Each row below is a small network's average activation on inputs in which a field has the value named, seen along a few directions.
Related values have similar rows: they may be neighbours, one step apart, or belong to one group.
In the rows, zero is written as 500.
Random noise pushes rows far along 10 fixed directions. That doesn't count. These rows show it; they differ only by the noise:
[507 172 461 922 524 494 309 368 485 355 552 142 350 303 533 418 366 242
 463 766 359 351 596]
[476 316 531 611 329 439 385 347 464 605 540 432 437 641 430 546 525 589
 622 654 314 480 524]
[246 669 514 630 629 441 503 625 441 454 541 661 412 212 455 539 639 541
 617 282 523 422 590]
[539 328 418 420 452 472 339 567 330 423 436 371 345 391 548 522 488 418
 436 635 412 522 415]
[157 626 390 502 431 647 563 455 359 551 366 797 361 429 465 572 718 490
 519 520 521 208 282]
[412 593 556 384 387 467 483 330 456 617 696 597 484 439 356 593 617 690
 455 418 265 391 491]
[513 370 470 216 464 551 566 750 414 565 316 452 575 276 404 651 453 437
 374 451 458 420 536]
[534 362 487 714 504 382 269 477 406 381 611 294 339 414 559 416 481 491
 567 647 363 590 509]
[677 384 504 579 598 623 526 426 607 415 628 318 592 300 550 463 285 266
 221 514 488 352 630]
[466 446 655 613 391 491 627 702 504 673 472 539 556 536 380 496 537 713
 694 670 273 663 499]
[390 639 258 382 504 560 370 333 376 398 353 580 485 572 584 579 539 452
 475 237 749 472 562]
[440 299 393 723 608 386 319 535 544 423 335 307 582 447 517 597 372 326
 692 238 784 417 916]


P, 14 values:
p13: [328 370 530 964 555 685 724 704 651 504 205 552 540 568 517 402 457 256
 645 724 587 439 507]
p3: [366 552 473 490 530 590 483 242 547 433 629 358 456 381 348 474 503 439
 290 438 436 351 506]
p12: [499 412 366 403 331 344 170 412 277 492 432 398 387 712 529 533 577 628
 651 534 486 634 419]
p10: [552 459 627 468 558 376 556 466 652 560 583 711 410 619 505 550 575 469
 592 479 467 490 589]
p14: [657 542 591 482 586 346 559 574 677 516 586 409 659 644 516 465 395 557
 627 403 634 680 614]
p4: [370 652 488 573 549 446 565 581 465 606 354 638 527 568 460 513 635 644
 695 445 610 545 513]
p7: [546 492 609 521 494 509 545 353 587 524 702 450 563 299 400 505 413 480
 324 429 394 420 605]
p1: [524 479 590 361 351 554 726 529 482 706 383 329 687 339 253 559 476 689
 439 658 168 595 470]
p2: [316 523 385 428 375 496 449 432 417 462 459 414 569 507 365 515 633 555
 508 478 466 296 338]
p11: [562 590 405 211 434 663 612 511 477 532 342 482 671 579 483 509 416 496
 278 436 495 533 508]
p8: [616 567 275 401 540 600 536 491 472 276 211 186 631 575 567 448 365 434
 351 550 593 793 502]
p6: [590 502 562 542 577 526 538 651 497 357 380 626 381 642 737 455 422 342
 603 485 797 793 526]
p5: [358 584 401 507 554 469 484 507 537 594 356 587 591 569 422 524 580 503
 637 371 682 175 473]
p9: [512 393 616 631 414 377 503 370 554 588 484 597 287 803 556 531 580 580
 789 640 516 690 524]
A value of P combines one of 7 hidden first parts with one of 2 second parts; all combinations occur once.
p5 and p11 share the first part; p5 and p10 share the second. Which value has the first part of p10 and the second part of p11? -> p13
p2 and p8 share the first part; p2 and p6 share the second. Which value has the first part of p6 and the second part of p8? -> p9
p3 and p14 share the first part; p3 and p7 share the second. Which value has the first part of p7 and the second part of p14? -> p1

N, 11 values:
n1: [534 552 490 336 561 598 649 637 456 561 352 529 523 287 465 590 498 493
 341 507 438 495 511]
n11: [258 640 464 604 586 372 437 426 583 500 601 610 549 434 399 542 641 516
 633 358 581  95 475]
n4: [550 429 611 676 451 631 642 418 630 594 530 424 529 688 467 398 395 490
 548 770 470 565 452]
n7: [347 497 281 431 476 729 532 506 393 467 163 513 457 534 485 541 483 373
 417 491 543 524 515]
n2: [316 527 561 950 432 599 601 273 534 481 489 580 427 548 436 475 514 523
 649 522 350 687 716]
n8: [484 584 286 459 518 541 393 576 331 405 287 287 589 310 493 477 498 533
 505 406 585 606 490]
n5: [454 322 707 672 499 405 490 504 460 520 593 662 205 472 487 587 549 419
 580 499 306 711 704]
n3: [545 580 517 457 599 418 492 518 516 488 567 646 383 495 597 435 548 447
 493 532 561 392 396]
n10: [430 338 491 509 404 386 453 565 540 517 415 349 594 467 382 554 534 475
 599 516 477 313 503]
n6: [567 616 421 674 515 567 443 302 487 374 646 323 587 504 619 393 385 520
 433 491 502 568 552]
n9: [504 353 479 345 533 398 476 861 382 405 188 534 368 604 623 548 523 448
 665 485 768 832 474]
The values of N form a line.
A walk along N starts at n7 and steps to its neighbour n5. Put n1, n11, n6, n9 in the order it reaches them. -> n6, n1, n11, n9
Fewest steps between n4 and n2? -> 8
